A small network was trained on invented records. Each row is its activation on one of them, seen along a few directions.
Each row is followed by the record's values for the fields TIB, GIPI, RIVAM, ZUTO, RAP.
A field that a record lacks is written none.
The largest differences between rows may come from other fields.
In the rows, 500 means zero.
Strong random noise was added to every row along 18 fixed directions; ignore it. To show where, here is one row again and again, with new noise each time:
[550 434 556 479 476 510 446 723 593 635 549 344 473 521 405 355 337 682
 559 461 693 504 633 374 552 610 467 245 429 433 458]
[417 723 498 655 587 416 518 626 625 534 482 328 425 297 611 333 626 328
 580 494 621 439 514 432 638 301 460 592 405 418 534]
[207 463 560 585 384 708 293 273 314 434 529 625 564 696 618 582 527 695
 664 549 595 581 327 577 312 500 545 409 379 484 439]
[399 601 311 451 411 565 618 571 595 408 580 531 543 629 651 319 605 499
 559 685 630 427 338 600 312 324 760 436 274 397 392]
[769 531 434 426 573 536 764 738 595 412 235 579 398 695 571 716 328 636
 352 642 621 416 608 561 486 534 462 448 505 541 443]
[479 675 463 604 456 576 420 582 705 437 461 681 602 428 565 535 368 604
 726 372 746 855 440 536 477 578 558 358 539 651 414]
[369 418 532 358 489  88 507 527 506 518 532 497 520 565 490 569 431 392
 432 536 547 592 630 476 721 475 338 378 514 694 412]
[757 585 476 552 367 606 723 707 379 482 487 139 456 474 506 261 116 503
 567 669 469 456 386 413 514 317 594 550 567 573 435]
[566 516 637 600 523 449 281 360 666 795 577 782 536 689 703 757 535 496
 421 581 369 717 337 402 405 426 551 657 675 430 761]
[473 485 478 750 556 557 388 446 403 433 600 307 411 649 528 341 560 412
 586 291 591 398 413 391 322 633 556 329 457 582 301]
[459 366 470 525 428 601 612 698 570 318 387 507 536 488 466 681 482 849
 383 548 561 411 594 366 471 641 529 434 617 440 525]
[506 428 543 498 452 288 318 472 466 537 725 608 468 539 515 372 590 347
 439 542 548 418 530 562 439 622 486 487 621 592 645]
[492 402 568 558 476 414 434 400 372 432 581 389 494 312 469 497 478 432
 639 565 278 632 602 686 542 355 403 685 501 582 610]
[207 431 503 449 355 417 646 627 637 466 527 437 612 497 479 492 431 549
 525 624 481 543 567 427 622 313 512 540 479 447 541]
[436 485 455 526 535 417 401 475 617 358 491 354 462 417 557 573 737 647
 476 577 574 402 542 515 418 579 513 442 488 445 368]
[692 639 278 805 426 591 743 710 475 368 434 612 436 498 437 586 632 618
 334 601 429 476 787 515 266 621 621 623 739 688 547]
[549 429 375 519 541 413 473 653 458 449 491 597 480 430 529 544 440 531
 640 475 496 508 758 609 696 538 408 498 487 453 568]
[527 649 465 586 402 620 461 536 284 393 402 532 412 508 394 427 482 518
 468 444 624 449 500 403 620 610 390 504 677 605 427]
[425 566 508 823 487 461 324 292 596 640 589 284 547 438 528 635 656 526
 563 446 229 712 558 367 409 445 549 675 687 526 459]
[584 696 549 580 486 654 393 457 410 695 456 564 466 524 421 417 417 508
 607 396 595 710 606 599 526 494 409 471 425 567 506]

[476 464 496 460 505 692 514 554 608 501 491 477 553 574 550 428 425 601
 472 389 647 320 364 426 410 628 636 377 477 320 519]  TIB=lugep, GIPI=none, RIVAM=kipu, ZUTO=none, RAP=nido
[666 614 425 442 502 529 324 465 521 630 599 437 506 216 583 381 597 560
 631 678 420 513 495 670 522 394 578 651 439 267 626]  TIB=rep, GIPI=none, RIVAM=kipu, ZUTO=none, RAP=nido
[501 510 504 459 582 362 475 457 468 357 498 474 515 382 577 498 371 354
 758 536 592 574 658 906 528 467 381 508 329 711 426]  TIB=mina, GIPI=dunu, RIVAM=tases, ZUTO=none, RAP=nido
[589 498 345 537 596 308 618 626 565 556 529 436 399 669 558 468 549 318
 442 582 422 351 623 463 547 443 518 534 487 464 451]  TIB=mina, GIPI=dunu, RIVAM=kipu, ZUTO=none, RAP=nido
[520 710 458 621 498 540 436 405 442 776 546 320 512 540 549 385 405 287
 644 471 397 489 532 460 632 364 499 675 547 453 475]  TIB=mina, GIPI=dunu, RIVAM=kipu, ZUTO=none, RAP=nido
[374 438 404 472 476 383 701 623 690 348 492 698 601 504 633 575 583 488
 418 501 537 441 558 616 424 520 626 496 477 497 622]  TIB=mina, GIPI=dunu, RIVAM=vis, ZUTO=none, RAP=tid
[533 353 473 278 373 589 492 533 627 527 603 445 602 407 531 401 423 594
 546 599 353 361 421 549 578 438 621 607 539 156 679]  TIB=lugep, GIPI=none, RIVAM=vis, ZUTO=kif, RAP=tid
[277 373 308 536 575 543 666 525 394 418 415 539 521 548 445 634 618 504
 632 467 311 446 858 653 626 373 425 593 241 368 454]  TIB=mina, GIPI=noro, RIVAM=kipu, ZUTO=none, RAP=nido
[726 308 504 576 608 572 398 603 682 421 593 523 469 287 530 526 421 445
 640 352 332 438 372 372 574 604 558 636 745 302 726]  TIB=lugep, GIPI=none, RIVAM=kipu, ZUTO=kif, RAP=nido
[314 534 781 403 382 684 537 275 446 505 532 497 630 434 467 363 511 469
 365 494 594 455 341 738 249 448 531 565 372 596 713]  TIB=lugep, GIPI=none, RIVAM=vis, ZUTO=none, RAP=tid
[462 389 532 219 376 586 436 350 209 403 512 785 433 754 165 427 606 424
 319 475 463 487 429 488 594 598 352 468 539 590 428]  TIB=lugep, GIPI=none, RIVAM=vis, ZUTO=none, RAP=nido
[523 451 511 400 577 271 426 564 723 459 611 839 500 435 549 531 559 316
 578 481 512 736 351 510 613 434 486 517 503 533 617]  TIB=mina, GIPI=dunu, RIVAM=kipu, ZUTO=none, RAP=nido
[746 552 578 554 641 465 488 651 596 619 480 481 522 253 586 572 451 630
 501 477 585 638 578 530 439 533 522 449 429 562 635]  TIB=mina, GIPI=noro, RIVAM=kipu, ZUTO=none, RAP=nido
[587 420 576 470 602 675 530 429 428 377 449 449 550 441 516 471 352 423
 543 306 514 430 405 691 407 513 512 514 372 516 572]  TIB=rep, GIPI=none, RIVAM=tases, ZUTO=kisu, RAP=nido
[625 266 611 426 512 391 371 799 683 248 562 632 437 323 523 531 369 710
 678 643 605 781 203 316 556 484 483 323 530 498 550]  TIB=mina, GIPI=dunu, RIVAM=kipu, ZUTO=kisu, RAP=nido
[577 683 353 699 519 465 609 587 551 545 482 586 599 319 711 588 555 626
 530 485 523 641 622 581 349 508 674 459 459 594 557]  TIB=lugep, GIPI=none, RIVAM=vis, ZUTO=kif, RAP=tid
[564 454 458 581 424 613 860 659 391 448 444 445 545 477 471 555 553 709
 194 494 334 514 375 138 376 382 704 508 491 521 522]  TIB=lugep, GIPI=none, RIVAM=kipu, ZUTO=none, RAP=tid
[375 475 765 325 477 418 547 567 488 588 449 510 473 326 551 537 521 541
 348 720 603 334 440 386 662 347 352 606 454 365 765]  TIB=lugep, GIPI=none, RIVAM=kipu, ZUTO=kiv, RAP=tid
[528 576 627 495 352 479 424 481 499 581 566 568 483 520 492 420 539 634
 377 661 627 568 398 476 298 589 566 398 584 602 552]  TIB=rep, GIPI=none, RIVAM=vis, ZUTO=none, RAP=tid
[284 677 540 464 573 273 540 500 843 287 336 603 403 421 489 573 751 241
 443 475 618 534 423 485 686 438 331 605 604 563 405]  TIB=mina, GIPI=dunu, RIVAM=vis, ZUTO=none, RAP=nido
[466 431 617 468 533 563 622 560 397 362 372 498 330 575 415 536 565 534
 410 646 529 394 536 539 467 430 341 544 378 533 516]  TIB=mina, GIPI=noro, RIVAM=kipu, ZUTO=none, RAP=nido
[819 396 757 557 704 661 338 545 558 484 408 728 395 378 480 652 473 588
 400 315 607 529 454 579 351 738 388 492 580 528 820]  TIB=mina, GIPI=noro, RIVAM=tases, ZUTO=kisu, RAP=nido
[491 425 597 697 467 738 409 468 393 480 546 495 477 451 503 484 422 555
 683 569 337 566 486 622 387 386 508 707 503 416 720]  TIB=mina, GIPI=dunu, RIVAM=tases, ZUTO=none, RAP=nido
[328 256 661 533 574 438 525 385 584 454 568 407 544 369 286 526 554 427
 599 181 249 846 541 466 529 400 402 455 334 573 491]  TIB=lugep, GIPI=none, RIVAM=kipu, ZUTO=kif, RAP=tid
[757 458 413 409 537 460 384 423 584 607 579 472 483 425 324 492 538 479
 546 463 318 615 663 627 510 592 489 546 590 483 462]  TIB=mina, GIPI=noro, RIVAM=kipu, ZUTO=kisu, RAP=nido
[676 427 377 416 526 530 717 696 592 571 535 651 673 331 414 514 455 600
 332 326 368 684 518 403 509 464 708 464 444 446 677]  TIB=rep, GIPI=none, RIVAM=kipu, ZUTO=none, RAP=nido
[568 431 515 484 479 318 466 354 360 596 602 450 628 501 561 523 414 431
 403 351 428 501 546 555 470 635 533 455 575 673 532]  TIB=mina, GIPI=dunu, RIVAM=kipu, ZUTO=none, RAP=tid
[608 701 444 483 484 497 482 488 483 484 381 364 512 519 538 500 352 486
 530 545 595 535 448 509 601 465 462 526 602 595 313]  TIB=mina, GIPI=dunu, RIVAM=tases, ZUTO=kisu, RAP=nido
[377 180 568 294 463 489 364 544 548 331 718 535 460 585 438 281 555 434
 603 649 527 319 352 594 460 452 511 469 362 312 576]  TIB=mina, GIPI=noro, RIVAM=tases, ZUTO=none, RAP=nido
[688 476 530 614 535 603 724 775 480 535 434 695 409 647 566 612 310 660
 412 649 565 556 420 346 320 476 598 386 499 568 621]  TIB=lugep, GIPI=none, RIVAM=kipu, ZUTO=kiv, RAP=nido
[412 635 589 702 560 503 814 644 734 582 442 381 616 400 626 506 449 420
 345 330 616 436 581 442 321 474 625 523 470 604 658]  TIB=rep, GIPI=none, RIVAM=kipu, ZUTO=kif, RAP=tid
[453 538 399 428 590 603 500 500 513 794 547 465 576 508 471 377 577 496
 570 402 465 481 672 560 592 356 562 478 149 215 542]  TIB=rep, GIPI=none, RIVAM=kipu, ZUTO=none, RAP=nido
[500 699 550 546 530 625 418 480 310 514 328 755 447 430 439 546 493 576
 553 401 648 749 445 514 630 503 341 408 446 609 485]  TIB=lugep, GIPI=none, RIVAM=vis, ZUTO=none, RAP=nido

Which values does each new row have?
[526 411 368 588 415 493 624 760 474 398 523 526 442 515 419 495 420 597
 447 606 447 417 501 234 579 562 570 475 738 467 522]  TIB=rep, GIPI=none, RIVAM=kipu, ZUTO=none, RAP=nido
[572 422 328 335 547 527 695 534 535 295 492 765 536 675 790 488 451 341
 575 488 545 342 323 760 427 425 672 521 282 408 533]  TIB=mina, GIPI=noro, RIVAM=kipu, ZUTO=none, RAP=tid
[460 812 448 443 515 359 593 261 476 644 425 368 670 457 721 561 461 315
 353 521 522 534 305 576 480 332 640 558 514 664 387]  TIB=rep, GIPI=none, RIVAM=kipu, ZUTO=none, RAP=nido
[234 776 397 570 368 610 684 361 442 560 454 504 620 630 524 434 555 495
 399 519 666 471 501 607 256 496 683 409 412 661 360]  TIB=rep, GIPI=none, RIVAM=kipu, ZUTO=none, RAP=nido
[540 490 619 484 515 463 664 533 635 461 386 299 465 337 400 618 580 638
 292 542 427 512 528 384 440 487 477 551 563 543 480]  TIB=mina, GIPI=noro, RIVAM=kipu, ZUTO=none, RAP=nido
[274 205 504 260 468 448 620 587 489 303 548 650 580 398 320 462 658 576
 312 342 410 519 292 260 637 447 555 342 381 360 551]  TIB=lugep, GIPI=none, RIVAM=vis, ZUTO=none, RAP=nido
[638 592 543 601 509 495 501 527 237 527 345 450 454 456 598 692 302 646
 579 751 427 688 537 515 587 296 375 607 493 626 490]  TIB=mina, GIPI=dunu, RIVAM=tases, ZUTO=kisu, RAP=nido
[363 451 669 527 436 495 481 462 481 572 592 406 622 629 698 454 186 490
 611 547 644 467 356 522 372 501 566 417 470 611 552]  TIB=lugep, GIPI=none, RIVAM=kipu, ZUTO=none, RAP=nido
[438 523 487 500 534 373 352 376 556 509 534 881 385 911 498 617 570 308
 547 611 583 597 600 715 378 616 368 463 561 677 421]  TIB=lugep, GIPI=none, RIVAM=kipu, ZUTO=kisu, RAP=nido
[312 368 410 492 506 556 590 574 197 366 485 588 491 585 377 403 488 452
 496 358 537 362 589 469 647 521 423 405 358 491 496]  TIB=rep, GIPI=none, RIVAM=kipu, ZUTO=none, RAP=nido
[377 452 436 437 511 414 576 504 409 247 479 281 467 384 531 437 558 427
 523 600 461 328 386 499 613 370 486 563 447 466 392]  TIB=mina, GIPI=dunu, RIVAM=kipu, ZUTO=none, RAP=nido
[253 369 464 577 319 567 633 444 507 374 644 538 427 865 213 379 599 305
 455 572 382 361 615 484 277 596 514 548 629 652 370]  TIB=lugep, GIPI=none, RIVAM=kipu, ZUTO=none, RAP=nido
[505 280 601 665 533 370 456 493 497 571 650 270 494 621 678 519 342 531
 616 540 412 476 488 436 322 522 566 379 447 543 477]  TIB=lugep, GIPI=none, RIVAM=vis, ZUTO=none, RAP=tid
[431 413 419 463 595 557 668 629 483 377 330 474 440 499 412 560 521 510
 535 411 430 436 701 539 708 399 369 540 327 376 447]  TIB=mina, GIPI=noro, RIVAM=tases, ZUTO=none, RAP=nido
[339 612 428 729 444 364 541 484 574 454 563 562 559 601 607 578 604 337
 429 430 495 514 387 230 469 525 606 562 749 675 399]  TIB=mina, GIPI=dunu, RIVAM=tases, ZUTO=none, RAP=tid
[492 353 537 570 685 504 674 701 560 647 593 445 387 522 387 350 701 343
 446 455 304 487 567 347 482 184 514 554 149 268 668]  TIB=mina, GIPI=dunu, RIVAM=kipu, ZUTO=kisu, RAP=nido
